vokev: [ 87 142 150  95 144 126 158 174 167 126  80 141 169 156 120  81 142 143
 180 141]
sakim: [145 113 136 113 116 139  59 125  86 129 195 140  86  94 119 150 131 111
 111  78]
Tas: [168 143 120 114  99 127 100 160 113 146 169 111  97  91 130 110 142  67
  87  73]
vano: [168 143 120 114  99 127 100 160 113 146 169 111  97  91 130 110 142  67
  87 150]
sakim  [145 113 136 113 116 139  59 125  86 129 195 140  86  94 119 150 131 111
 111  78]
vano  [168 143 120 114  99 127 100 160 113 146 169 111  97  91 130 110 142  67
  87 150]

fired: [152 149 144 169 169]
mon: [187 149 144 169 169]
mari: [187 151 153 143  93]
fired  [152 149 144 169 169]
mari  [187 151 153 143  93]

ligum: [127 126 144 116 130 142 139 146]
les: [153 110 147 136 134 120 136 112]
ziv: [133 140 198 124 137  72 125 131]
gim: [140 106 126 158 137  78 151 117]
kizuf: [143 118 149 157 129 124 114 117]
Kom: [131 121 150  99 143 112 147 149]
fid: [114 118 149 157 129  78 151 117]
Gat: [114 118 149 157 129 124 114 117]
ligum  [127 126 144 116 130 142 139 146]
Kom  [131 121 150  99 143 112 147 149]

farom: [ 97 125 123  70 125 131  87 116]
Bis: [ 91 137 111  97 116 136 103 112]
Ber: [158 130  94 173 104 131 148 141]
gaf: [158 132 102 186 110 129 159 140]
Nizos: [155 126 136 175 134 121 160 139]
zavar: [158 132 102 186 110 125 120 145]
gaf  [158 132 102 186 110 129 159 140]
Ber  [158 130  94 173 104 131 148 141]
Bis  [ 91 137 111  97 116 136 103 112]

gobiz: [119 149 128  89 110  86 121 156 133 122 112 144 123 110 128 159 100 104
 102 153 146 160 127 133 148 123 165 128 105 181  91 120 148 148  91 125
 113 118  91 172 133 164]
rim: [155 107 126 131 167 146 118 107 117 136 123 115 156 157 105 136 117 131
 136 120 110 115 142 157 131 115 128 129 109  95 124 128 150 102 144 128
 154 127 149 119 131 115]
dif: [170 128 136 127 190 151 110  97 106 140 118 109 175 172  88 147 107 128
 140 119 101 111 154 180 137 105 117 134 128  78 114 145 128  86 148 107
 167 126 156 117 133 128]
tumu: [170 128 136 127 190 151 110  97 106 140 118 109 175 172  88 147 107 128
 140 119 101 111 154 180 137 111 115 136 128  99 124 151 157 106 143 115
 168 118 151 122 139 128]
gobiz  [119 149 128  89 110  86 121 156 133 122 112 144 123 110 128 159 100 104
 102 153 146 160 127 133 148 123 165 128 105 181  91 120 148 148  91 125
 113 118  91 172 133 164]
rim  [155 107 126 131 167 146 118 107 117 136 123 115 156 157 105 136 117 131
 136 120 110 115 142 157 131 115 128 129 109  95 124 128 150 102 144 128
 154 127 149 119 131 115]
dif  [170 128 136 127 190 151 110  97 106 140 118 109 175 172  88 147 107 128
 140 119 101 111 154 180 137 105 117 134 128  78 114 145 128  86 148 107
 167 126 156 117 133 128]

sanu: [124  77 112 199]
muvad: [118  73 140 198]
ferap: [120  75 126 200]
feme: [139 119  83 158]
dop: [123  86 121 171]
feme  [139 119  83 158]
muvad  [118  73 140 198]
sanu  [124  77 112 199]

kapus: [139 131 124 115 111 169 162 105 147 120 137 118 132 128 104 117 117 119
 146 130 132 122 145 129 147 133 122  98 120 119 132 130  95]
Nodab: [122 116 145 127 115 169 150 100 113 120 133 109 126 133 129 127 110 123
 127 124 109 117 110 144 154 107 146 101  96 130 146 162  94]
rata: [138 124 120 142 140 169 127 138 140 120 128 136 122 124 114 138 135 128
 144 140 131 137 137 119 125 152 108  98 145 128 111 105 145]
tuta: [118 100 156 122 126 169 143 102  97 120 130 107 116 134 134 144 109 126
 127 130  94 120  90 150 159 106 148 102  90 139 144 170 105]
met: [137  99 129 142 166 169 116 149 124 120 125 139 103 121 114 168 141 131
 153 156 113 147 116 121 129 167  97  98 151 140  95 100 174]
Vuve: [133  80 143 138 176 169 114 146 106 120 124 133  92 122 118 185 137 132
 155 162  93 149  93 129 140 165 100  99 139 149  93 114 179]
sem: [139 131 124 152 111 169 162 105 147 120 137 118 132 128 104 117 117 119
 146 130 132 122 145 129 147 133 122  98 120 119 132 128  95]
met  [137  99 129 142 166 169 116 149 124 120 125 139 103 121 114 168 141 131
 153 156 113 147 116 121 129 167  97  98 151 140  95 100 174]
kapus  [139 131 124 115 111 169 162 105 147 120 137 118 132 128 104 117 117 119
 146 130 132 122 145 129 147 133 122  98 120 119 132 130  95]
rata  [138 124 120 142 140 169 127 138 140 120 128 136 122 124 114 138 135 128
 144 140 131 137 137 119 125 152 108  98 145 128 111 105 145]
sem  [139 131 124 152 111 169 162 105 147 120 137 118 132 128 104 117 117 119
 146 130 132 122 145 129 147 133 122  98 120 119 132 128  95]

vuni: [124 104  73 112 115 115 149 117 105 100 125 123  91 144]
Tuser: [121 118 106 113 121 120 137 121 122 119 128 122 106 132]
gura: [130 119 129 181 117 118 117 126  99 131 122 126 153 129]
Liziv: [155 125 118 122 163 177 127 135 152 119 121 162 150 151]
vubo: [ 97 123 141 117 134 136  98 111 164 163 125 114 119 115]
Pir: [156 134 118 122 163 177 128 135 152 119 121 162 150 151]
Ninup: [156 125 118 122 162 176 128 135 152 119 121 162 150 151]
lif: [141 143 130 149 105 111 128 140 135 105 110 124 141 123]
natup: [132 151 160  87 134 110 164 143  98 132 165 124 109 115]
bote: [156 125 118 122 163 177 128 135 152 119 121 162 150 151]
Neza: [109 127 160 124 149 145 108 119 139 171 142 127 135 117]
Tuser  [121 118 106 113 121 120 137 121 122 119 128 122 106 132]
natup  [132 151 160  87 134 110 164 143  98 132 165 124 109 115]
Neza  [109 127 160 124 149 145 108 119 139 171 142 127 135 117]
Liziv  [155 125 118 122 163 177 127 135 152 119 121 162 150 151]

mipi: [119 131 132 124 129 113 122 133 134 137 169 132 127 108 133 119 133 133
 119 162 148 144 131 144 128 137 132 127 112 123 126 145 125 129 128 119
 125]
Zaku: [123 124 127 109 119 104 122 129 150 147 181 152 110  92 141 119 120 127
  98 163 147 155 148 167 148 167 134 125 104 112 110 154 130 120 127 119
 129]
lopem: [123 124 126 114 123 108 125 134 135 156 176 138 122  96 129 122 128 139
 103 159 136 157 128 133 143 138 133 146 111 117 109 144 126 126 126 115
 133]
biv: [118 135 135 130 128 106 135 134 134 134 119 134 123 112 139 132 128 132
 122 144 134 127 123 127 160 135 125 118 110 119 139 145 123 136 134 125
 139]
zazo: [115 118 129 145 170  90 181 175 117 137 112 143 153 113 140 115 116 161
 102 174 125 134 120 112 171 130 126  93 101 155 132 160 173 134 121 111
 135]
mipi  [119 131 132 124 129 113 122 133 134 137 169 132 127 108 133 119 133 133
 119 162 148 144 131 144 128 137 132 127 112 123 126 145 125 129 128 119
 125]
zazo  [115 118 129 145 170  90 181 175 117 137 112 143 153 113 140 115 116 161
 102 174 125 134 120 112 171 130 126  93 101 155 132 160 173 134 121 111
 135]
lopem  [123 124 126 114 123 108 125 134 135 156 176 138 122  96 129 122 128 139
 103 159 136 157 128 133 143 138 133 146 111 117 109 144 126 126 126 115
 133]
biv  [118 135 135 130 128 106 135 134 134 134 119 134 123 112 139 132 128 132
 122 144 134 127 123 127 160 135 125 118 110 119 139 145 123 136 134 125
 139]

gomo: [168 100  84 164  69 174 108 158 140  95 109 158  66 101  91 177 114 163
 166 106 172  95  96]
Zodot: [154 151 151  93 155 123 120 177 164 144 111 163 152 172 142 106 130 162
 168 107 162 145 152]
tamel: [141 101  97 140 101 119  96 156 186  91  85 163 114 103  99 112  91 134
 152 155 137  94  96]
tamel  [141 101  97 140 101 119  96 156 186  91  85 163 114 103  99 112  91 134
 152 155 137  94  96]
Zodot  [154 151 151  93 155 123 120 177 164 144 111 163 152 172 142 106 130 162
 168 107 162 145 152]

lofo: [151  93 145 191 118 179 152 130 143 131 153]
tib: [ 92 115  73 103 114 108 106 141 138  87 122]
tugo: [ 93 111  72 112 112 115 110 146 138  84 121]
tugo  [ 93 111  72 112 112 115 110 146 138  84 121]
lofo  [151  93 145 191 118 179 152 130 143 131 153]

doluv: [140 111 130 192 129 113]
Vumon: [161 111 130 169 129 113]
Numo: [161 111 130 169 112 113]
Dupuf: [153 111 137 111 129 142]
loga: [153 111 130 183 129 106]
doluv  [140 111 130 192 129 113]
loga  [153 111 130 183 129 106]

tavos: [127  96 128  99]
soz: [130 109 140 146]
Zos: [128  88 148 137]
Lik: [130  93 144 139]
verim: [132 123 127 130]
Vogu: [129  72 140 114]
lesev: [130  85 138 123]
Zos  [128  88 148 137]
verim  [132 123 127 130]
tavos  [127  96 128  99]
soz  [130 109 140 146]

pamok: [190 133 127  89 134 150 188 176 191 187 188 104  95  68  79 139 102 182
 155 161 129 139 168  65 174  86 119 125 182 168 183 121  83 156 159 117
 123  70]
Gigeg: [182 105  71 111 145 125  92 178  93 106 184 139 139  95 149 160 165 152
 117 159 125 174  67 124  99 146  70 160  79  82 107 167 174  64 144 171
 100 119]
dag: [160 147 181 126 133 145 136 179  99 135 160  98  94  74 192 111 135 123
 114 127 126 153  66 150 153 174  79 159  65 118 193  73  83  77  90 152
 137 191]
zim: [127 141  71  68  83  68 105  83 148  84  96 140 148 120 106 118 181  93
  71 134 130 168 122 171  77 155  85  65 172 127 151 134 149 141 185 187
 110  82]
rova: [127 141  71  68  83  68 105  83 148  84  96 140 148 120 106 118 181  93
  71 134 130 168 122 171  77 155 178  90 113  74 113 166 160 158 108 179
 108  83]
Suz: [121  86 142 179 173 180 165 163  93 139  64 186 128  91 187  73 156 104
  73 165 114  93 123  85  76  88 192 118 110  90 115 108 192  94 129 105
 114 121]
Lefep: [160 192 149 131 170  96 131  65  95 181 126  77  98  67  94 147 143  71
 180 151 172 127 170 146 135 111  66 165 161 122 142 157  94  69 185  71
 143 166]
sevor: [ 67 144 105 166  70 149 188  64 135 137 146 122 156 112 192 109 174  67
  93  80 147 165 170  76  93  81 127 176  72 109  68  74 132 131 172 180
 191 108]
Pem: [175 134 186 132  85 136 116 131 135 190  74  71 161 153 134  84 128 176
 131 117 141 151 177  79 100  96 136 101 108 121 173 150 131  99  98  93
  96 102]
padod: [102 156 145  87 189  69 158  98 129 152 121  86  69 121 132 131 138 109
 168  71 124 113 187 178 104 163 183  83 115 127 131 123 183 118 192 168
 185 135]
Bemer: [188 107  64 168  88 177  89 139 189 157  79 159 158  73 140  93 162 174
  76  93 137  86 146 121  89 113  92 161 118 140 190 146 176 148  71 167
 161 115]
Suz  [121  86 142 179 173 180 165 163  93 139  64 186 128  91 187  73 156 104
  73 165 114  93 123  85  76  88 192 118 110  90 115 108 192  94 129 105
 114 121]
Lefep  [160 192 149 131 170  96 131  65  95 181 126  77  98  67  94 147 143  71
 180 151 172 127 170 146 135 111  66 165 161 122 142 157  94  69 185  71
 143 166]

mikat: [143 177 147 113  99 111 133 102]
Vuse: [140 183 154 105  85 100 126  98]
tavuk: [135  93 122 171 187 144 154 166]
tumeg: [135 187 161  96  69  99 114  98]
fule: [152 128 117 162 180 147 169 136]
Tol: [148 159 150 139 128  98 150 121]
rukav: [122 131 102 102 117 185 110 112]
ladur: [101 105 108  95 106 195  81 137]
mazis: [147 181 153 118 100  98 139 102]
bekoz: [156 164 156 152 140  89 164 125]
Tes: [119 118 105 111 127 186 110 127]
dedus: [132 181 166  98  72 111 109 112]
fule  [152 128 117 162 180 147 169 136]
mazis  [147 181 153 118 100  98 139 102]
Vuse  [140 183 154 105  85 100 126  98]
ladur  [101 105 108  95 106 195  81 137]
Tol  [148 159 150 139 128  98 150 121]

Bape: [132 118 122  94  88 152 134 109  85 134 157  99 117 154 127 165 164]
Kote: [125 145 129 148 189 124 152 135 171 131 105 177 155 113 160  84 123]
bopog: [119 143 154 147 113 127  93 150 134 150 162 120 117 125 100 176 109]
tabaz: [126 132 142 128 100 136 107 135 114 143 140 109 115 137 108 155 129]
gasav: [119 143 154 147 113 127  93 150 134 150 127 120 117 125 100 144 109]
Kat: [174 117 134 153 109 124 138 152 131 112 165 107 132 153 121 177 130]
gasav  [119 143 154 147 113 127  93 150 134 150 127 120 117 125 100 144 109]
Kote  [125 145 129 148 189 124 152 135 171 131 105 177 155 113 160  84 123]

Pakov: [117 117 127 115 184]
lil: [150 150 132 130 124]
betof: [150 150 132 113 114]
betof  [150 150 132 113 114]
Pakov  [117 117 127 115 184]

Rudir: [142 153 102 131 108 150 123 139 158  98 188 104 150 115 109 138 129 115
 137 117 115 119 154 115  99 126 111 127]
vizum: [111 129 104  97 120 167 113 141 140 114 167  91 123 113 113 149 109 124
 154 124 136 122 136 126 107 123 111 124]
Mutur: [153 104 166 151 190 118 132 156 100 128 104 167 127 153 165 111 121 119
 126 104 109 106 121 142 132 149 126 108]
gifi: [120 115 121 105 150 162 113 154 124 114 153 107 120 124 129 140 103 119
 152 112 127 111 130 132 108 132 109 113]
foled: [179 152 137 184 126  91 142 126 141 104 140 161 163 137 133 101 154 110
  95 109  87 115 146 114 118 136 127 124]
foled  [179 152 137 184 126  91 142 126 141 104 140 161 163 137 133 101 154 110
  95 109  87 115 146 114 118 136 127 124]
gifi  [120 115 121 105 150 162 113 154 124 114 153 107 120 124 129 140 103 119
 152 112 127 111 130 132 108 132 109 113]
Rudir  [142 153 102 131 108 150 123 139 158  98 188 104 150 115 109 138 129 115
 137 117 115 119 154 115  99 126 111 127]

rasel: [130 142 157  67]
Viban: [130 142 157  69]
Pelu: [105 142 157  69]
Viban  [130 142 157  69]
rasel  [130 142 157  67]

